cols: M B P S T
renu: [ 92 135 169 173 104]
zigib: [101 114 148 166 112]
zalu: [168 134 133  94  84]
Potur: [ 92 134 137  94  84]
miss zalu: [ 84 168 133  94] => [134]
col: [135 114] => B

cols: V L F N Y D R A C J
dazo: [117 121 130 130 118 119 119 110 121 100]
Dison: [123 133 120 113 102 103 104 139 155 119]
saz: [143 145 130 130 126 129 134 129 138 145]
zigib: [117 121 115 136 118 129 119 110 112 119]
vagug: [143  97 130  85 151 108 126 158 121 145]
zol: [117 115  95 113 126 103 104 148 164 126]
zalu: [104 133 105 113 143 130 119 120 121 132]
luz: [ 97 133 120 107 102 129 163  72 146 113]
renu: [117 127 125 125  85 124 119 129 164 138]
Potur: [137 115 115 125 135 124 112 110 146 132]
tet: [130 139 130 119 126 103 119 129 112 151]
col: [117 123 143 117 143] => V
col: [119 145 126 132 113 138 132 151] => J
common vagug zigib:  => [121]

cols: Z X U W E Q K
Potur: [154 123 175 127 128  90 144]
tet: [166 113 165 129 128  86 154]
zalu: [167 112 163 130 128  88 155]
Dison: [173 101 139 132 128 122 160]
luz: [128 139 159 130 128 179 138]
zol: [168 107 157 130 128 112 155]
dazo: [172 101 138 132 128 124 160]
Rut: [170 101 127 133 128 139 158]
renu: [171 104 151 131 128 112 158]
asked: [163 130 128  88] => zalu
asked: [128 139 158] => Rut

cols: mal vofu Pumuv mim Vit gabub gogu
Rut: [140 100 173 132 159 140 102]
vagug: [140 124 143 127 131 139 126]
zalu: [ 99 173 132 159 162 125 143]
asked: [100 173 132 159] => Rut
miss vagug: [143 124 126 131 140 127] => [139]
common vagug zalu:  => [143]
common Rut vagug:  => [140]
miss vagug: [126 140 124 127 143 131] => [139]

cols: Sezu mafak baf rim gudo tana puf bosov pum rud
zol: [159  81 145 153 150  76 154 101 154 131]
zalu: [127 143 129 115 130 180 127 126 119  90]
Rut: [111 187 134  74 125 150 121 182  71 164]
tet: [167  90 157 122 164 126 163  96 126 111]
asked: [134  74 125 150 121] => Rut
asked: [153 150  76] => zol

cols: pid turuv botet zed zozi tafem lop kuro
Dison: [103  98 170 151 157 135  98 114]
vagug: [111 109  97 126 183 135  96 134]
zigib: [103  98 170 151 157 152  88 111]
common zigib vagug:  => [111]
miss zigib: [152 157  88  98 103 111 170] => [151]
common vagug Dison:  => [135]
asked: [103  98 170 151 157 135] => Dison

cols: sume mifaf pepeg Kipor mes zugu Guveg dif
Potur: [132  89 101 123 132 168 148  81]
renu: [ 81  89  77 123 132 168 132 176]
tet: [116  97  91  76  82  82 137  77]
common renu tet:  => [77]
common tet renu:  => [77]
col: [168  82] => zugu
col: [132  81] => sume
miss tet: [ 91 116  82  97  77 137  82] => [76]
asked: [ 81  89  77 123 132 168 132 176] => renu

cols: Dases luta Nonib nifer
zigib: [ 71 130 151 115]
tet: [138 139 106 140]
saz: [ 76 135  90 110]
zalu: [121  97 138 179]
luz: [161 177 134 135]
renu: [171 122 135 140]
Dison: [170 139 130 156]
vagug: [126 154 147 160]
dazo: [168 110 170  97]
common saz renu:  => [135]
miss vagug: [160 154 147] => [126]
common renu luz:  => [135]
asked: [151 115] => zigib
common tet renu:  => [140]
asked: [139 130] => Dison
common tet zalu:  => [138]

cols: Lofi Bedel fop vad naful nis pirok kugam sepo nele
zalu: [102 124  97 159 149 103 108 174  94 156]
Potur: [161 154 101  99 153 162 122 162 153 120]
tet: [111  93 151 150 140 122 173  97 150 102]
common Potur tet:  => [122]
col: [156 120] => nele
col: [122 173] => pirok

cols: litu nogaz Vam Mas Vuz
vagug: [137 119 131 163 126]
tet: [133 133 167 125 124]
Potur: [132 185 163 151 123]
zalu: [124 131 160 123 153]
zol: [179 130 100 124 127]
saz: [ 92 131 126 102 109]
luz: [101 146 117 132 143]
Rut: [168  76 170 185 125]
Dison: [148 107 166 167 135]
dazo: [145 167 134 117 171]
zigib: [ 81 171 128 136 182]
common saz zalu:  => [131]
common zalu vagug:  => [131]
common tet Rut:  => [125]

cols: ganif maf medit mag lezep Ves Tomo noku
renu: [125 158 126 100 132 134 128  99]
zol: [117 138 134 160 140 137 134 140]
dazo: [113 115 133 156 116 123 152 149]
vagug: [125 158 126 100 125 147 118  82]
luz: [118 120 151 164 136 131 108 134]
Dison: [132 163 122 121 140 131 125 105]
Rut: [115 119 137 153 128 130 153 145]
Potur: [131 157 121 130 127 147 124  96]
zigib: [133 151 121 101 125 148 123  91]
tet: [138 143 119 105 125 146 119  83]
zalu: [128 161 118 129 140 137 121 101]
col: [149  82 134] => noku
col: [158 120 163] => maf
miss zalu: [118 121 137 161 128 140 101] => [129]
miss Potur: [124 127 147  96 130 121 157] => [131]
asked: [118  82] => vagug

cols: fof mur nug zes
Dison: [163 102 166 121]
dazo: [104 127 152 101]
renu: [104 127  95 170]
zigib: [ 98 172  91 143]
vagug: [ 86 157 155 151]
Potur: [ 94  95 150 128]
tet: [107 143 112 163]
saz: [ 90 143 155 104]
zol: [ 85 165 165 170]
Rut: [142 157 106 155]
col: [150 112 155 165 106] => nug
common zigib tet:  => [143]
common Potur renu:  => [95]
common tet saz:  => [143]

